A small network was shown many inputs. Here are its activations along a few directions, one row for each input.
In each table, some parts of the input vary, and every possible input appears once, in random order.
A made-up example of a description, with smaller parts first: one of 5 places around a ring, together with either a single point or one of 9 places around a ring or (one of 2 separate values, together with one of 6 places along a line).
Shared parts are said once, and a part with two or three values counts as separate values.
In the rows, 128 means zero.

Other details of the inputs shift rows strongly along two fixed directions, in all tables alike. That doesn't count.

Table:
row 1: [ 86 146 117  93 212 129 130 142 129 144 155 129 136 125 141 155 106]
row 2: [156 117 105 162  83 127 127 115 130 114 105 114 120 136 104 132 159]
row 3: [133 145 132 149 145 155 166 160 134 151 119 152 139 167 117 146 137]
row 4: [157 124 121 159  69 130 134 115 129 111 114 127 116 127 113 104 168]
row 5: [123 110 119 113 129 114  86 107 113 101 143  95 132 105 142 133 128]
row 6: [134 169 116 129 130 138 171 148 150 151 120 178 115 154 125 122 140]
row 7: [115 117 116 112 130 122  99 103 103  97 146  96 133 108 134 130 131]
row 8: [108  89 166 115 109 119  93 118 105 120 137  95 154 102 126 129 114]
row 9: [117 116 113 102 110  97  87 103 120 122 133  99 129 101 128 130 113]
row 10: [170 149 116 165 149 138 178 135 131 143 103 147 111 170 111 141 117]
row 11: [108  93 129 109 115 116 100 112 123 112 139 103 133  93 139 113 131]
row 12: [142 111 157 156  64 121 120 126 141 131 104 126 134 128 116 112 132]
row 13: [153 129 144 159  60 113 112 117 136 124 103 133 135 141 113 121 119]
row 14: [159 123 127 162  65 127 131 123 137 112 115 132 114 127 122 102 163]
row 15: [161 124 116 162  64 120 122 118 138 102 109 135 111 140 119 115 151]
row 16: [116 143 125  86 225 135 143 128 101 124 146 123 125 130 143 154  84]
row 17: [115  99 155 116 112  99  88 120 122 124 132 100 140  99 136 135 101]
row 18: [116 100 118 117 138 121  86 113 115 104 144  89 133 104 136 136 128]
row 19: [108 117 130  99 113  88  88 106 123 121 133 107 132  98 136 136 103]
row 20: [160 161 122 138 146 142 182 140 123 138 108 167 110 160 127 120 121]
row 21: [167 138 120 170 143 139 187 141 135 141 108 149 114 164 122 136 117]
row 22: [112 149 127  85 221 139 148 130 100 119 148 127 126 131 146 146  81]
row 23: [ 87 152 138  89 208 150 121 147 110 136 156 143 149 124 140 138 100]
row 24: [113 104 116 119 109 102  99 115 124 127 131  94 131 101 133 127 118]
row 25: [ 95 148 108  89 210 156 133 138 101 117 164 126 132 123 146 133 135]
row 26: [ 92 148 109  80 209 145 126 139 114 127 164 138 133 120 146 128 124]
row 27: [146 115 159 146  57 127 121 119 125 124 110 129 139 129 108 112 139]
row 28: [114  88 130 116 119 110  96 108 123 115 142  95 135  92 137 121 131]
row 29: [141 110 138 156  59  99 129 118 149 137 107 125 118 118 120 113 138]
row 30: [116 113 148 115 117 103  77 110 114 118 131 104 150 107 128 140  95]
row 31: [129 147 143 140 140 161 172 161 135 149 121 158 134 162 119 128 146]
row 32: [121  89 154 107 128 115 114 105 105 106 128  94 134  94 146 112  94]
row 33: [146 110 159 146  55 112 122 123 147 132  99 131 123 120 120 109 134]
row 34: [137 144 110 147 140 146 168 146 151 158 126 155 110 146 125 130 153]
row 35: [111 106 149 119 126 111  81 116 117 122 133  97 153 110 126 143  96]
row 36: [ 92 144 115  87 210 150 132 143 121 131 165 132 135 115 146 127 128]
row 37: [153 124 150 138  49 109 113 115 138 127 103 141 125 124 116 111 126]
row 38: [147 139 114 162 144 156 170 150 142 139 129 152 112 151 130 129 171]
row 39: [110  94 162 125 114 114  86 117 117 125 136  98 150  97 130 129 105]
row 40: [114  93 164 113 108 102  86 115 121 126 135 100 138  92 135 125 106]
row 41: [113 117 154 101 111 121  96 113 100 111 136 105 149 116 123 135 104]
row 42: [144 139 105 163 150 154 162 150 146 132 125 147 113 156 130 138 162]
row 43: [152 157  94 147 142 136 162 143 152 137 115 161 110 166 119 137 157]
row 44: [ 94 136 102  97 221 143 123 137 123 130 160 121 136 125 137 152 122]
row 45: [141 151 129 147 144 152 159 152 135 151 117 150 137 175 108 148 135]
row 46: [135 170 110 135 132 134 170 147 156 146 119 172 113 162 124 133 133]
row 47: [ 86 147 141  94 211 156 124 150 116 139 158 138 151 120 142 134 105]
row 48: [138 162 109 136 135 152 167 147 152 152 123 163 109 147 124 117 153]
row 49: [ 93 149 144  83 209 148 126 151 121 142 156 141 141 117 149 132 108]
row 50: [144 161  98 144 138 143 163 143 150 132 120 165 109 164 121 129 152]
row 51: [111 116 122  96 102 109  89 100 118 121 137 110 127  98 135 111 114]
row 52: [146 126 138 144  50 105 127 117 150 130 107 136 118 119 119 105 138]
row 53: [112  97 125 122 132 122 104 110 103 110 151  85 134  98 135 121 144]
row 54: [156 130 106 151  47 107 124 112 145 123 103 133 112 135 107 110 136]
row 55: [166 133 129 166 143 143 189 141 132 146 110 154 113 156 126 123 127]
row 56: [131 152 118 147 142 132 169 149 159 155 119 156 116 154 129 142 136]
row 57: [101 145 100  95 218 148 127 134 104 118 160 116 133 128 143 151 132]
row 58: [144 156 130 144 148 138 152 149 153 155 118 155 123 162 119 145 129]
row 59: [166 154 131 149 141 148 183 143 133 140 108 160 116 154 132 111 127]
row 60: [116 112 127 109 120 123  91 107 109  99 146 107 133 100 146 114 129]
row 61: [144 155  94 148 142 143 158 142 153 153 118 152 111 159 111 144 142]
row 62: [107 106 161 100 103 122  84 106 100 109 137 110 150 104 126 127 108]
row 63: [144 169 130 134 138 142 161 152 150 147 118 170 119 165 123 134 128]
row 64: [147 112 120 160  73 132 140 120 130 112 113 122 115 129 115 107 169]
row 65: [150 110 126 163  67 129 137 127 139 113 112 128 112 128 123 104 165]
row 66: [113  90 121 119 124 109  93 111 126 110 137  95 136  97 137 131 125]
row 67: [145 115 121 152  53 114 133 121 146 135 102 128 110 125 114 100 150]
row 68: [149 113 147 168  69 113 116 128 140 135 102 121 138 135 116 128 123]
row 69: [ 98 104 143 105 104 100 101 116 125 124 131 108 132  92 141 114 113]
row 70: [ 92 145 137  86 209 150 123 144 103 135 155 129 154 137 137 157 105]
row 71: [118 112 150 100 113  94  77 105 120 120 133 104 138 101 135 137  97]
row 72: [139 139  98 160 153 156 165 143 136 131 123 140 117 155 122 141 166]
Each input here is: one of 8 places around a ring, together with either a single point or one of 8 places along a line.
The inputs of row 46 and row 56 match in every part but the place on the ring of 8. If row 15 is changed in the same way as row 46 into row 56, which row does it become?
> row 42
The inputs of row 52 and row 6 match in every part but the place on the ring of 8. If row 48 is changed in the same way as row 52 into row 6, which row does it become?
> row 51
Start at row 50 and move only the place on the ring of 8, one step at a time. The first step leads to row 43. Which rows follow, in order?
> row 44, row 66, row 28, row 11, row 36, row 26
Which other rows agree with row 31 in the place on the ring of 8? List them by row number.
> row 11, row 12, row 32, row 33, row 64, row 65, row 67, row 69
Change only the place on the ring of 8 in row 25. List by row number the other rows that result.
> row 2, row 4, row 7, row 53, row 57, row 64, row 72

Table:
row 73: [131 163  73 132 187 153 167 148 141 135 136 157 103 148 129 141 160]
row 74: [ 78 107 148  94 225 146 105 134  94 121 174  91 160 112 154 152  99]
row 75: [131 101 180 126  75 118 101 112 114 122 126 107 146 110 134  97 105]
row 76: [137 122 133 154  59 127 130 130 149 134 117 142 124 133 120 101 170]
row 77: [153 204 143 149 180 156 209 184 164 193  94 214 125 209 107 162  93]
row 78: [ 83 118 161  88 216 150 120 141 102 136 169 105 157 118 155 137  98]
row 79: [117 196 111 123 156 135 165 172 179 181 121 205 117 169 122 144 129]
row 80: [140 118 115 164  67 124 125 126 150 126 116 130 121 134 114 117 171]
row 81: [183 113 121 175  81 119 143 113 126 109  91 124 114 140 107 135 131]
row 82: [105 128 121  65 235 128 125 114  78 101 153  97 129  96 154 147  70]
row 83: [144 115 101 119  80  94 107  91 125  99 118 110 100  92 126 107 132]
row 84: [156 123  95 170  63 122 132 123 150 124 106 131 110 138 107 124 183]
row 85: [108 108 151 107  65 113  88 108 126 117 139 115 140  97 137  87 134]
row 86: [125  74 141 127 104 107  76  95  93  94 133  64 145  95 126 142 116]
The inputs of row 73 and row 81 match in every part but one. If row 80 is changed in the same way as row 73 into row 81, which row does it become?
> row 74
What do these inputs look like to the network?
> one of 2 separate values, together with either a single point or one of 6 places along a line

Table:
row 87: [ 83 115 135  82 160 128 101 116 101 112 158 103 145  92 151 124 110]
row 88: [120 150 112 136 153 148 146 148 143 144 137 152 124 143 125 135 152]
row 89: [ 95 105 129  82 120 101  75 103 116 113 151  96 140  87 139 122 104]
row 90: [153 129 119 133  81 109 123 111 139 120 112 130 115 131 118 122 130]
row 91: [152 144 149 151  96 133 147 142 142 141 105 161 125 155 117 120 134]
row 92: [ 97 104 159  93 134 105  84 118 114 124 141  97 147  91 142 128  93]
row 93: [108 165 110 111 194 149 160 150 142 151 143 154 124 144 134 137 138]
row 94: [124 100 131 130  99 111  94 108 120 112 129  95 133 108 128 130 134]
row 95: [143 106 127 147  97 118 121 112 122 109 119 109 123 117 125 121 129]
row 96: [156 119 128 144  76 119 128 112 125 115 114 126 118 126 123 110 134]
row 97: [130  99 125 126 117 113 108 107 119 108 129  98 127 107 132 129 120]
row 98: [149 125 122 160 104 133 141 133 133 127 119 133 121 142 120 122 152]
row 99: [117 147 132 115 204 150 153 153 123 148 136 141 131 149 138 149 108]
row 100: [155 125 117 163  95 132 146 133 142 130 112 135 118 145 114 125 158]
row 101: [151 127 142 146  86 117 123 119 135 129 101 128 129 137 112 129 112]
row 102: [134 150 129 138 163 144 161 149 136 148 122 148 129 158 120 143 117]
row 103: [134 146 107 143 145 142 144 141 138 134 129 142 125 154 123 136 146]
row 104: [144 124 151 148  83 118 129 130 135 136 108 141 129 131 120 121 123]
row 105: [133 103 134 121 115 120 106 107 110 101 128  98 129 105 131 126 122]
row 106: [127 150 115 133 152 149 162 147 139 144 130 157 119 146 128 121 143]
row 107: [143 123 129 149  80 129 127 122 131 127 119 128 131 129 120 110 153]
row 108: [143 137 119 144 100 127 151 135 146 140 114 149 114 143 121 117 150]
row 109: [123 118 153 121 100 108 105 123 130 134 127 124 138 112 128 130 110]
row 110: [135 142 140 132 149 148 154 143 123 136 122 143 132 151 126 140 117]
row 111: [145 121 122 137  85 108 123 111 136 118 112 123 115 126 122 120 132]
row 112: [139 146 139 143 100 126 134 139 146 143 108 157 131 145 117 126 120]
row 113: [139 142 107 144 149 137 155 137 135 132 124 138 118 150 128 140 139]
row 114: [ 92 151 111  84 239 149 146 145 115 136 164 136 126 124 152 145 114]
row 115: [119 106 135 129 100 119 104 116 122 117 133 112 134 105 129 116 137]
row 116: [105 154 118 106 233 170 151 157 111 134 161 142 134 141 142 143 136]
row 117: [169 142 110 166  89 122 158 125 147 127 100 145 111 160 110 130 151]
row 118: [ 96 104 154  89 171 118  95 119  94 117 151  91 149  99 141 137  86]
row 119: [ 97 111 125 102 122 114  78 114 119 117 145 100 139  96 132 125 122]
row 120: [133 146 114 132 159 148 158 138 133 133 129 149 116 139 131 126 132]
row 121: [ 98 105 130 102 131 117  89 115 117 120 147  97 142  93 143 123 125]
What do these inputs look like to the network?
> one of 5 places along a line, together with either one of 2 separate values or one of 5 places around a ring
The inputs of row 97 and row 95 match in every part but the place on the line of 5. If row 99 is changed in the same way as row 97 into row 95, which row does it become?
> row 118
Which other rows agree with row 109 in the place on the line of 5? List them by row number.
> row 88, row 93, row 94, row 102, row 111, row 113

Table:
row 122: [117  74 181 111  47  88  61  95 112 107 124  80 150  73 133 102  78]
row 123: [130 139 160 137 157 152 163 157 133 150 128 151 143 151 127 133 122]
row 124: [ 98 120 120 121 173 152 128 138 112 117 152 117 134 122 139 133 146]
row 125: [ 70 156 130  51 232 135 115 142 113 139 165 135 147 116 156 151  82]
row 126: [150 147  88 169 112 143 165 139 158 147 114 150 104 157 112 131 180]
row 127: [221 156 118 205  98 137 215 136 155 139  79 169  96 207  98 139 125]
row 128: [159 137 144 180  86 142 165 146 147 145  92 152 125 170 106 136 147]
row 129: [ 66 138 121  72 243 138 109 143 114 148 167 114 150 122 143 166  95]
row 130: [167 135 129 179  89 151 177 147 143 137 102 161 115 161 116 110 182]
row 131: [130 157 120 132 155 160 165 155 132 143 135 162 114 140 135 116 155]
row 132: [ 93 142 120  95 192 118 117 138 134 141 153 131 140 122 144 145  93]
row 133: [167 142  98 184 101 155 158 145 154 133 107 156 112 164 108 126 189]
row 134: [118  86 170  99  48  79  61  84 115 112 121  91 148  77 126 103  78]
row 135: [106 142 111  87 148 124 113 122 124 117 147 130 120 114 140 122 130]
row 136: [108 135 139 113 186 138 111 143 118 134 148 122 153 129 131 155 116]
row 137: [ 91 146 119  88 176 138 127 130 118 126 154 137 127 108 142 119 127]
row 138: [121  76 117 120  39  66  53  78 124  93 132  72 120  70 135 109 130]
row 139: [191  77 120 163  22  87 102  67  98  75  83  74 107 101 114 110 130]
The inputs of row 139 and row 127 match in every part but one. If row 126 is changed in the same way as row 139 into row 127, which row does it become?
> row 129
What do these inputs look like to the network?
> one of 2 separate values, together with either a single point or one of 8 places around a ring

Table:
row 140: [120 126 115 124 213 161 141 143 107 118 151 120 131 137 139 159 119]
row 141: [ 95 156 111 121 186 146 137 159 149 160 152 155 133 137 138 139 149]
row 142: [149 160 146 167 112 148 161 164 171 167 103 185 132 173 105 132 153]
row 143: [144 161 112 119 198 148 167 136 127 135 136 146 114 150 137 136 120]
row 144: [ 96 104 161  74 171 109  85 103  92 114 151  88 150  82 147 126  62]
row 145: [ 77 122 120 104 196 149 121 140 105 122 165 109 137 110 149 128 142]
row 146: [ 86  83 114  85 174 129  72 109  88  90 170  54 144  83 144 142 126]
row 147: [120 145 138 139 186 170 161 164 124 137 143 156 148 151 127 140 143]
row 148: [127 132 111 153 142 159 148 149 138 130 130 136 126 141 120 121 171]
row 149: [174  83 157 185  23 108 116 104 120 116  85 100 130 130 106 121 128]
row 150: [126  90 115 123  71  88  63  91 132 113 127  85 137  98 122 129 131]
row 151: [ 89 163 109 116 181 144 143 159 148 156 153 156 129 136 140 138 146]
row 152: [131  89 109 126 108 118  96 101 104 102 140  76 125 100 134 125 148]
row 153: [108  92 134  99  52  92  64  90 118 100 130  86 136  74 133  95 123]
row 154: [143 121 159 144  32 102 108 124 145 126  98 139 133 127 113 104 126]
row 155: [104 165 143 115 177 149 145 165 147 159 140 166 143 149 133 143 126]
row 156: [136 165 103 152 114 145 177 153 170 156 112 187 107 166 117 111 168]
row 157: [120  95 168 102  52  95  69  98 118 106 120  99 144  92 126 102 100]
row 158: [143 160 108 163 131 159 188 155 151 146 120 175 103 162 126 108 178]
row 159: [181 101 133 178  14  81 104 103 148 122  90 114 120 131 103 127 129]
row 160: [132 146 139 116 189 152 176 146 116 141 132 147 131 151 133 137 109]
row 161: [156 108 157 165  44  96 109 118 141 142  90 122 131 131 105 130 110]
row 162: [128 151 108 124 135 144 149 145 146 140 134 152 116 131 131 103 154]
row 163: [ 85 140 142  85 197 124 124 141 108 141 141 127 145 119 142 145  73]
row 164: [117 131 122  98 211 134 137 124 106 112 149 112 127 123 147 140 105]
row 165: [128  97 112 117  51  84  81  82 127  99 120  99 123  89 120 118 129]
row 166: [ 92 105 133  75 174  94  78 101  98 101 155  93 139  83 146 145  78]
row 167: [193 167  82 194  93 154 215 148 165 142  83 178  91 189 108 116 198]
row 168: [150 117 155 164  39  94 116 115 142 136  90 127 129 133 108 130 105]
row 169: [110 152 145 100 185 154 143 150 126 141 148 152 134 129 145 123 116]
row 170: [136 111 131 111 108  93  94  84 108 100 127 106 126 108 123 129  95]
row 171: [107 164  93 114 189 145 143 151 141 144 154 147 114 146 135 152 141]
row 172: [ 80  92 169  81 170 136  76 119  85 112 168  79 160  82 156 130 105]
row 173: [205 174 127 189  71 155 215 149 175 161  69 207  96 207  85 126 143]
row 174: [170 115 107 155  36 100 122  96 132 115 108 120 103 111 120 100 151]
row 175: [147 131 140 152 146 150 166 143 124 138 110 135 132 156 119 138 125]
row 176: [ 91 141 118  96 203 129 110 138 119 125 154 119 132 120 148 160  90]
row 177: [128 103 161 114  98 129 107 117 119 114 128 114 140 106 134 111 122]
row 178: [179  99 127 178  59 108 131 107 120 102  98 105 116 135 119 125 142]
row 179: [114 165  86 104 190 143 160 137 121 140 150 150 115 142 136 136 141]
What do these inputs look like to the network?
> one of 5 places around a ring, together with one of 8 places along a line
Change only the place on the line of 8 in row 155. List by row number the other rows that result.
> row 142, row 147, row 154, row 157, row 169, row 172, row 177
Change only the place on the line of 8 in row 178. List by row number the other rows that result.
> row 140, row 143, row 159, row 164, row 166, row 170, row 176
